z205: [ 74  82 106 128 137 142 129 113]
z407: [168 175 179 169 103 117  85  68]
z525: [ 75  73  94 111 138 146 162 160]
z967: [111 104  96  96 139 107 103 114]
z322: [165 157 153 148 136  73  90  80]
z520: [111 138  75 138 111  73 127 112]
z32: [120 112 103 106 111 157 135 148]
both z32 z407: 
[103]
next: [ 75  73  94 111 138 146]
[162]
which: [ 75  73  94 111 138 146 162 160]
z525
both z525 z322: 
[73]
both z525 z967: 
[111]
next: [112 103]
[106]
both z32 z205: 
[106]

z975: [140 132 135 121 129 132 126 149]
z785: [148 141 139 138 138 126 140 111]
z541: [137 133 112 125 126 121 125  94]
z179: [140 129 135 121 129 132 133 149]
z837: [135 124 129 147 129 126 135  76]
z547: [ 73 109 143 125 119 131 131 148]
z798: [189  98 159 149 126 140 110 176]
both z785 z837: 
[126]
which: [140 132 135 121 129 132 126 149]
z975
both z541 z785: 
[126]
both z798 z837: 
[126]
next: [141 139]
[138]
next: [109 143 125 119 131 131]
[148]
both z179 z785: 
[140]

z152: [105 106 162 124 151 117 128  97 107]
z895: [121 111 112 106 122 164 112 132  81]
z187: [113 138  66 100 128 137 105 108 196]
z658: [135 137  89 109 142 141  94 126 112]
z727: [126  96 122 100 196  89  98 160 121]
z19: [118 121 111 112 106 122 164 109 121]
both z658 z187: 
[137]
next: [109 142 141  94]
[126]
both z658 z895: 
[112]
next: [121 111 112 106 122 164 109]
[121]

z139: [152 161 153 140  81]
z309: [161 134 138 153 154]
z504: [153 139 101 153 163]
z427: [167 161 138 153  90]
both z427 z504: 
[153]
next: [161 138]
[153]
both z504 z139: 
[153]
next: [152 161]
[153]
both z309 z504: 
[153]
both z504 z427: 
[153]
next: [139 101 153]
[163]

z218: [178 160  67 119]
z747: [109 120  74 182]
z533: [119 109 147 159]
next: [120  74]
[182]
next: [119 109]
[147]
next: [160  67]
[119]
next: [109 120]
[74]
both z533 z747: 
[109]
both z218 z533: 
[119]
next: [109 147]
[159]

z563: [143 143 147 141 129 124]
z529: [119 113 108 180 136 127]
z567: [141 145 151 130 126 121]
z452: [143 143 140 131 127 150]
z693: [155 135 150 143 125 138]
z780: [141 145 127 130 126 119]
z461: [143 143 140 106 145 126]
z136: [107 133 110 136 119 130]
z719: [119 132 103 138 140 145]
next: [107 133]
[110]
which: [143 143 140 106 145 126]
z461
both z452 z780: 
[127]

z954: [130 160 143 131 135 169 144 113 170 114 150 147]
z388: [134 179 113 106 142 132 138 143 113 101 154 124]
z877: [167 166 147  93 128 155 116 109 142 114 142 113]
z712: [121 121 147 106 158 151 143 117 106 120 154  84]
z421: [102 166 126 119 120 114 160 154  91 101 133 116]
z904: [144 160 113 114 143 137 144 117 177 159 158 132]
z60: [114 114 169 114 124 132  93 136 113  81 146 116]
z475: [121 179 126 127 158 128 155 117 149  94 104 140]
z508: [130 160 143 131 135 169 144 136  84 146 158 132]
z480: [162  88 101 161 139 116 138 117  98 153 125 132]
z916: [116 127 118 117 143 105 104 151 142  75 113 108]
z562: [171 114 143 136 177 146 115 121 163 120 129 128]
both z475 z508: 
[158]
which: [102 166 126 119 120 114 160 154  91 101 133 116]
z421
next: [137 144]
[117]
which: [167 166 147  93 128 155 116 109 142 114 142 113]
z877
next: [170 114]
[150]
both z508 z480: 
[132]
which: [162  88 101 161 139 116 138 117  98 153 125 132]
z480

